Each row below holds a small network's activations on one input, seen along a few directions.
In each table, some parts of the input vary, and every possible input appears once, in random order.
A made-up example of a description, with smaller parts first: one of 5 places around a ring, together with either a single point or one of 11 places along a line or (one of 3 separate values, together with one of 4 places along a line).
Shared parts are said once, and a part with two or three values counts as separate values.
In the rows, zero is written as 128.

Other details of the inputs vary at random and push rows far along two fixed directions, the same in every table; ignore that.

Rows:
r1: [106 153 131 109  96 147 148 104 127 145 147 127]
r2: [163 126 187 105 115 153 152 127 119 140 139 100]
r3: [123 149  60 136 113 126 121 119 128 124 118 134]
r4: [136 150 193 110 113 155 181 116 108 161 144 107]
r5: [178  76 124 140 131 131  82 162 153  96  92 129]
r6: [130  99 138 160 142 111 125 152 134 107 110 142]
r7: [143  89 215 104 104 161 130 143 130 117 163 123]
r8: [ 76 170  32 135 158  91 148  93 116 112 127 147]
r9: [128  85 206 123 114 149 122 139 141 120 160 114]
r10: [101 134 142 125 104 143 137 109 142 147 147 115]
r11: [ 93 186  80 119 142 113 170  92 103 173 115 131]
r12: [180  98 200 113 107 169 119 156 129 113 134 103]
r13: [142  64  90 132 131  84  59 162 140  86 104 175]
r14: [101 114  99 125 131 122 125 114 138 125 133 143]
r15: [180 132 213 134 139 172 115 134 134 148 163 156]
r16: [ 80 155 136 105 130 136 143  98 115 149 165 115]
r17: [ 82 175  35 151 153  90 160  75 112 152 103 133]
r18: [ 95 184 121 121 139 123 171  94  99 172 134 110]
r19: [174 105 178 122 120 129 125 138 126 116 130 105]
r20: [109 113 109 142 152 105 127 136 139 104 127 139]
r21: [177  73  91 156 144  78  77 149 149  89  79 139]
r22: [137 151 147 116 123 160 142 111 116 130 144  90]
r23: [114 133 142 119 103 127 111 129 134 136 140 125]
r24: [ 96 162 168  93  94 165 152 112 126 172 159 112]
r25: [149  92 133 137  98 109  90 146 143  94 123 140]
r26: [168 104 166 124 128 142  91 157 130 114 120 105]
r27: [191  77 140 124 132 100  86 170 138 109  93 136]
r28: [137 186 183 138 147 167 143  96 120 162 180 134]
r29: [141 125  89 130 142 111 130 115 135 134  99 126]
r30: [134 148 125 116 141 118 133 115 117 145 124 105]
r31: [187  73 189 146 113 107 109 165 125 100 113 130]
r32: [113 120  87 122 154 101 116 145 130 110 117 160]
r33: [153  65 127 140 101 113  79 163 162 102 108 157]
r34: [131 127 161 132 107 165 131 132 142 142 149  97]
r35: [118 133 108 150 141 105 137 131 114 107 115 144]
r36: [113 142  58 142 121 130 120 119 142 136 113 132]
r37: [152  70  96 167 145  89  95 172 144  86  77 176]
r38: [ 82 188  16 136 134 110 123  95 118 147 121 125]
r39: [152  88 213 112 122 152 137 166 131 104 151 130]
r40: [123 149 225 107 115 176 199 114 119 184 155  90]
r41: [170  84  78 161 112  95  65 163 143  76  99 146]
r42: [ 93 183  64 126 149 143 149  80 125 148 124  97]
r43: [ 91 163 225  92 134 175 181 126 113 159 188  91]
r44: [158 113 122 121 130 134  97 154 133 119 106 123]
r45: [119 152 131 117 108 158 133 132 126 155 139 113]
r46: [ 87 168  65 132 154 109 151 117 110 142 108 153]
r47: [166  72 111 157 134  93  91 175 133  76  85 176]
r48: [ 88 152 182 102 138 172 191 115 129 157 169 109]
r49: [ 74 178  38 147 163  87 143 106 106 132 107 149]
r50: [ 66 172  28 128 141  98 140  68 113 125 137 141]
Description of these inputs: one of 2 separate values, together with either a single point or (one of 3 separate values, together with one of 8 places around a ring).
The inputs of r48 and r20 match in every part but the choice among 2 separate values. If r14 is changed in the same way as r48 into r20, which row does it become? -> r9
Change only the choice among 2 separate values in r8. List by row number the other rows that result. -> r39

Rows:
r51: [ 83 180  21 158 122 109 114  74 135 134 137 166]
r52: [ 77 159 156 107 131 189 161 111 135 134 165  74]
r53: [187  75 224 117 114 150  58 156 149 106 170 130]
r54: [181 111 156 141 160 104  89 142 125 107 126 163]
r55: [ 92 150  34 159 187  95 142 119 119  97  90 136]
r56: [ 99 165 129  99 136 175 131 114 121 132 172 106]
r57: [169  97 108 148 178 105  92 168 121  81 105 160]
r58: [ 70 146 157  91  91 157 156 120 124 176 156 118]
r59: [160 200 138 119 124 175 178  85  96 206 106  63]
r60: [127 113  87 158 146  97 129 140 137 126  97 194]
r61: [ 85 136  29 145 117 109 113 107 152 131 119 183]
r62: [116 123 194  98 122 125 185 119  96 147 133 103]
r63: [141 137  73 183 148  85 105 122 123 111 103 190]
r64: [154 190  92 101  88 174 137  93 135 182 123  60]
r65: [137  96 193 114 124 117 145 172 125 144 112 152]
r66: [171  53 181 153 138  93 125 173 133  81 110 109]
r67: [152  50 158 105  77  96  84 170 139  81 112 130]
r68: [101 121 175 109 100 148 159 117 139 127 168  67]
The inputs of r64 and r59 match in every part but one. If r68 is changed in the same way as r64 into r59, which row does it become? -> r66
Describe the family of inputs behind these rows. -> one of 2 separate values, together with either a single point or one of 8 places around a ring
Change only the choice among 2 separate values in r54. List by row number the other rows that result. -> r53
